cols: Z A X C
[-23  54 -41 -71] = U
[-30  25 -61 -79] = F
[ 15 -52   4  10] = P
[-28 -10 -60 -71] = J
[-18  56 -13 -70] = W
[ 51 -27  78  29] = E
[ 67 -33  84  43] = V
[-33  -4 -49 -61] = K
[-31  54 -41 -71] = N
[-20  64  -4 -63] = T
[-21  60 -25 -76] = H
col: [ 78  84 -49]  X
col: [-61 -71]  C
col: [ 25 -52 -10  56 -27 -33  -4  54  64]  A
col: [-23 -30  15]  Z
col: [-79  10 -71 -70  29  43 -61 -71 -63]  C

cols: S D R G L Y B M Q
[-13  41  37  -9 -29  55  39   5 -34]  Mani
[ 58 -21  42 -11  -6 -34  24  -4 -40]  Raviz
[ 45  -7  -7  -2  -7 -52 -57  49  22]  fuba
[ 45  -7  -7  -2  -7 -52   5 -26  21]  kage
[ 28 -55  -8  30  -4  23  32  24 -64]  vunu
[ 25   5  24  55 -19  26 -11 -44  85]  fum
[ 12  16 -20 -49  -9   4  26 -43   5]  Meliz
[ -3  14   3   7 -37  67 -10 -41 -66]  gulit
[  8 -20 -12 -17 -31  10  14  23   2]  sor
[ -2  -3 -26 -13 -54  47  69   3  32]  Tosan
[ 13 -33 -46  10  19   9 -78 -34  -3]  bomuv
col: [28 25]  S
col: [-43 -41]  M
col: [ 39  24 -57   5  32 -11  26 -10]  B
col: [ -7  -7 -55   5  16  14]  D

cols: savo Vavig bele depe
[-59 -40  70  25] -> rase
[-48  17  90  53] -> kav
[-39 -40  70  25] -> somu
[ -4 -32 -61 -38] -> kigi
[42 49 84 54] -> sasob
col: [-40  17 -40 -32]  Vavig
col: [-4 42]  savo
col: [70 90 70]  bele

cols: Tukur vuko vegub geti
[11 -3 11 -7]  reve
[66 -6  7 -8]  pili
[-13  -3   6  -4]  kis
col: [11 66]  Tukur
col: [-6 -3]  vuko
col: [-3 -6]  vuko

cols: febo pelif sib dap febud bikof lelo retab
[  7   2 -16  -9   8  -2  19  23]  Vak
[-35   4 -17 -39  64  -2  34  84]  vufe
[  7   2 -10  -9   4  -2  19  13]  kele
col: [-16 -17]  sib
col: [84 13]  retab
col: [  7 -35]  febo
col: [2 4]  pelif
col: [4 2]  pelif

cols: mab Sevi fas sotal vemen Felu guson pival
[-46 -62  -1   3   6 -66   9 -68]  Desos
[-89 -10  -2   3   3 -26 -11   2]  pofa
[-27  19  -9   0   2 -41  -9 -51]  netav
col: [3 0]  sotal
col: [-10  19]  Sevi
col: [-62 -10]  Sevi

cols: lalem Falop vonu Vapi kotur rura
[ 13  -9 -16   2 -33  -9]  bovi
[20  2 -6  7 -9  6]  kurus
[ 45 -51  39   4  49  26]  vake
[ 9 32 64 16 63 -9]  zize
[-63  -7  15  68  12 -48]  Kevis
[  6   6 -10   5  -1  -8]  Monet
[ -5  -6 -10  -1  -6  -9]  Rofab
[  0  75 -33   6 -35 -62]  Kep
col: [ -9 -62]  rura
col: [ -9 -48  -8  -9]  rura
col: [-33  -9  49]  kotur
col: [-9  6 26 -9]  rura
col: [-16  -6  39  64  15 -10]  vonu
col: [-33  -9  49  63  12  -1  -6]  kotur
col: [  9 -63   6  -5]  lalem

cols: bogu vusi vipo Redi
[17 -1 50 62]  veg
[ 17  -1  50 -66]  lakot
[ 17  -1 -13 -12]  zag
col: [-66 -12]  Redi
which: [17 -1 50 62]  veg
col: [ 62 -66]  Redi

cols: zoga Pav funo lut pese
[-24  21  42 -29  17]  nepev
[-16  24   8 -23   0]  tuvom
[-12  24  -8 -18  -8]  miv
[-12  24  -9 -18  -8]  Buzo
[-18   5  58 -19  27]  pev
[-12  23  -9 -18  -8]  nete
[ -9  -1  -5 -20  -6]  gipe
[-9 -1 39 -9 19]  lif
[-27  14  71 -30  32]  ripid
col: [58 -9]  funo
col: [-9 -5]  funo
col: [-8 -9 58 -9]  funo
col: [-8 -8]  pese
col: [17  0 -8 -8 27 -8 -6 19]  pese
col: [23 -1 -1]  Pav

cols: dotik kapen bitu mefo tazov defi Teraz beb nol
[ -2   3   1   2  11 -69   4   1  -2] = faz
[ -5   0   8   4 -49 -42  -3   2   7] = gogaf
[ -1   1  -1  -2 -10  16 -13  -4  -1] = rufod
[ -2   3   1   2  11 -69   4  -2   2] = sipod
[ -4  -3   5   8 -31  36 -24  -7   4] = Zorop
col: [-2  7 -1  2]  nol
col: [ 11 -49 -10  11]  tazov
col: [  4  -3 -13]  Teraz
col: [ 16 -69]  defi
col: [-10  11]  tazov

cols: lub Gar zivo sogeg kiv besud zosu
[ -3 -10 -43  -1 -27   5  -5] -> zizo
[ 50  27  12 -28   0  12   9] -> Fefi
[ -5 -10 -43  -1 -27   5  -5] -> Gama
[ 50  27  12 -28   0  14   9] -> ton
[ -3 -10 -43  -1  -9 -24 -22] -> Doka
col: [  9 -22]  zosu
col: [ 5 12]  besud
col: [-3 50 -5 50]  lub
which: [ -3 -10 -43  -1 -27   5  -5]  zizo
col: [  0 -27   0]  kiv
col: [50 -3]  lub
col: [ 5 12  5]  besud

cols: papo nimeb bazos Pabi
[23 26  0 -2] : pivil
[18  9 -1  0] : vil
[-2 20 11  4] : nar
[ 9 21  1  7] : tizo
[-64  26   0  -2] : biv
[ 20  18 -12   1] : Zug
[20 18 10  1] : Vetev
[-9 20  6  4] : mopu
col: [20 21 26 18 18]  nimeb
col: [ 0 -1 11  1]  bazos
col: [20 21]  nimeb
col: [  0 -12  10]  bazos

cols: bomap filem folev rudu dunib
[-12 -71  12  26 -29] : rep
[  8  51 -39  -9 -83] : Padod
[-40 -12  26  36  57] : gur
col: [-29 -83]  dunib
col: [ 12 -39]  folev
col: [-71  51]  filem
col: [  8 -40]  bomap

cols: Pil Gunim talef luta girin bomu panag
[  1  -5 -74  21  22 -12 -27] : tini
[ 5 -3 -1  5 14  6  8] : nisi
[  2 -25 -32  17  27 -11  -1] : Bevuf
[ -2 -15 -18  11  22  -6  -4] : Robid
[  2  -1 -19   2  18 -17  -3] : togal
[ -5 -35 -38  14  82 -32 -12] : meb
col: [ 5 17 11  2 14]  luta
col: [22 14 27 22 18]  girin

cols: Kovi Bolu pozan zudus Vof gukez kel suzur
[-19  22  21  -2  -9  -6  13  -9]  pufoz
[-52  14  31 -34 -15  -7  20  40]  zera
[ -3  56   0 -32  60  37 -29  74]  Rof
[ 63  49 -88  -7  53   4 -84  23]  nebob
[-35  69  26 -17  88  77   1  68]  Kabu
[ -6 -18  37  43 -49 -16  27 -77]  Modat
[-11  26  35  50   5  28  11 -51]  pebez
col: [56 49]  Bolu
col: [-15  60]  Vof
col: [37 35]  pozan
col: [ 40  74  23  68 -77 -51]  suzur
col: [ -2 -34]  zudus
col: [ 22  14  56  49  69 -18]  Bolu
col: [-6 -7 37]  gukez

cols: naza Befi kipo tud savi
[24 10  1 26 -4]  keruf
[12 14 23 23 59]  masaz
[ 41  25 -21  -1  32]  sesuz
[ -7 -20  -1  -5   5]  gogup
[ 15   1  -1   7 -14]  nodut
[ 5  5  2 15  8]  gurek
[-13   7 -49 -16   2]  saniv
[-19 -21  -2 -12 -15]  zuk
[ -9  -1 -65 -22 -17]  nife
col: [ 23  -1  -5   7  15 -16]  tud
col: [ 23 -21  -1  -1   2 -49]  kipo
col: [ 12  41  -7  15   5 -13 -19  -9]  naza
col: [26 23 -1]  tud
col: [-5  7]  tud
col: [-1 -5  7]  tud

cols: romur doru Lagik mumo
[72 -8 36 13] : dovep
[  1 -10 -83  12] : tuse
[  1 -10 -69  55] : vatog
col: [1 1]  romur
col: [-83 -69]  Lagik
col: [-10 -10]  doru
col: [ -8 -10]  doru

cols: vinug Vezef bof Basi guvem fazu
[-22   5 -32   5 -36 -24] -> dav
[  5  31  -7  -4  34 -23] -> luf
[  9 -18  18  11   6   6] -> zuza
[  5  31  -7 -12  34 -23] -> vono
[-32  15 -42 -20  14 -47] -> pir
[ 81  19  20 -39 -11  18] -> feri
[  9 -18  18   0   6   6] -> vep
[ 30 -20  43  -3  -3 -23] -> zofom
col: [ 11 -12 -20 -39   0  -3]  Basi
col: [-23   6 -23]  fazu
col: [ 31 -18]  Vezef
col: [-20 -39   0]  Basi
col: [34  6]  guvem
col: [ 31  15  19 -18]  Vezef
col: [-36  34   6  34]  guvem

cols: neta vunak biko zezub fafet dedeg Tos nuloz
[ 32 -56  -8 -29 -10  38  11 -12] -> molek
[-82 -60 -84 -37 -22  37  23  38] -> Kub
[ -8   3  30 -43 -15  27 -40   3] -> zovet
[ -7  11 -30 -13  14  -9  -9   2] -> Zos
[ -1  10  15   2 -21 -16  34   4] -> Vebe
[ -2   5   3  -3  11 -12   0  13] -> Gela
[-83 -56  27  -3  -4  16 -38  20] -> Pezi
col: [-82  -8  -7  -1  -2]  neta
col: [ 2  4 13]  nuloz
col: [ 14 -21]  fafet
col: [-15  14 -21  11]  fafet
col: [-9 34  0]  Tos
col: [-16 -12  16]  dedeg

cols: Babav Kive muzek laz Sika
[-71  33  17 -51 -61] -> Guz
[  2   3 -10  17  -2] -> toniv
[ 42   7 -53  40  26] -> vata
col: [-71   2]  Babav
col: [-10 -53]  muzek
col: [-51  17]  laz
col: [-2 26]  Sika
col: [ 2 42]  Babav

cols: zamiz sipa vor pamu
[14 16 40 47] -> zaniv
[ 14  16 -21 -19] -> Kofem
[-32  24 -21 -81] -> vem
[ 14  16 -56 -19] -> boki
col: [16 24]  sipa
col: [ 47 -19]  pamu
col: [-19 -81 -19]  pamu
col: [16 16]  sipa
col: [ 40 -21]  vor

cols: kema tal Bam zarof vamod luze gegoz Mupin mil
[ -9 -11 -27  -8  -2 -13 -29   8  -2]  Nazud
[ -5  -2 -27  -8   0 -13 -32   6  -3]  Midar
[ 65  31  15 -32  -5  23   8  -8  27]  Nutip
col: [-2 -3]  mil
col: [-13 -13]  luze
col: [8 6]  Mupin

cols: Laba Nutab vis gudiv
[ 44  11 -45  45] -> zer
[-10  -6  10  39] -> Zisov
[ 24 -52  21 -42] -> raro
[-84 -68  54  59] -> bek
[-82 -32  -5 -83] -> lerog
[ 72  39   9 -48] -> debab
col: [ 39 -42  59]  gudiv
col: [ 39 -42  59 -83]  gudiv
col: [-45  10  21  54]  vis

cols: runir mora Sizo lada sekal kifo dodot
[ 80  17 -61   0 -17 -10   1] : Modip
[ 20 -27   5 -18 -10   7 -27] : pas
[ 44 -42 -22  -3  -3  23 -35] : bemo
[ 80  17 -61   0 -16 -10   1] : zin
col: [-27 -42  17]  mora
col: [-27 -35   1]  dodot
col: [-10   7  23]  kifo

cols: Futu pogig fesin pak
[-14  -4 -22  -7]  zurap
[-14   8  27 -66]  dapep
[-76   7 -80   6]  Bipi
[-47  -5 -62  -6]  raz
[-23 -14 -47  -5]  Beku
[-1 -9 -6 -3]  tikib
[-14   8  33 -47]  Tazu
[ 26 -66  45 -58]  Vufu
[ -8  61  -4 -19]  Zipi
[-22  17   0   1]  mavad
[-14   8 -62  11]  Vasod
[-43   8 -76   0]  Posib
col: [-14 -76]  Futu
col: [-66   6  -6  -5  -3 -47 -58]  pak
col: [ -5 -14  -9   8 -66  61  17]  pogig

cols: nog lugaz Remuf zozel Piv
[-41  65  18 -84  -3]  gili
[73  1  1 86 70]  Sim
[ 58 -49 -87 -79 -17]  piva
[ 35  82 -24 -46  63]  sut
[ 35  82 -24 -46  83]  levo
[-73 -62 -38  55 -23]  zub
[-56  15  -3  85  16]  sibet
[-56 -53  50 -70  63]  mub
col: [-79 -46 -46  55  85 -70]  zozel
col: [18  1]  Remuf
col: [-49  82]  lugaz

cols: Nutef Lafib Zufi dar gogas Riber Sul
[ -9  -9 -34 -36 -37 -53  38] -> fot
[51 -4  9 48  5 17 23] -> Ponu
[ 82  12  15 -43 -28  32  43] -> Rakuz
[  9 -17 -42  18  33  22  11] -> nubav
[ -7  -3  -5  22   9 -24   1] -> gapi
[ 11 -62 -17  36 -13 -57 -22] -> dinet
col: [ -4  12 -17  -3 -62]  Lafib
col: [  5 -28  33]  gogas

cols: boged pobe dipan bib Vam Parid
[-28 -35 -24 -55  56 -19] -> Saran
[-19   7 -16 -77 -79 -51] -> Zim
[-19 -69 -11  24 -30 -62] -> movo
[ 11  58 -82  33  51 -70] -> mov
[ -4   1  30  62 -36  38] -> Zamet
[  2   1 -36 -62  55  62] -> sefa
[ 39   2 -77  47  30  27] -> lis
[ -1   9  48  10 -33   9] -> ledof
[ 16 -35 -34 -43 -34 -12] -> zosuf
[ 26  17  75  66 -14   4] -> rizaf
[-82   7  -5 -34  78 -51] -> fika
[-33  47 -76  -1 -59 -15] -> ded
col: [ 26 -82]  boged
col: [27  9]  Parid
col: [ 11  -4   2  39  -1  16  26 -82]  boged
col: [-19  11  -4   2  39  -1]  boged
col: [11 -4  2]  boged
col: [-70  38]  Parid
col: [ 58   1   1   2   9 -35  17   7  47]  pobe

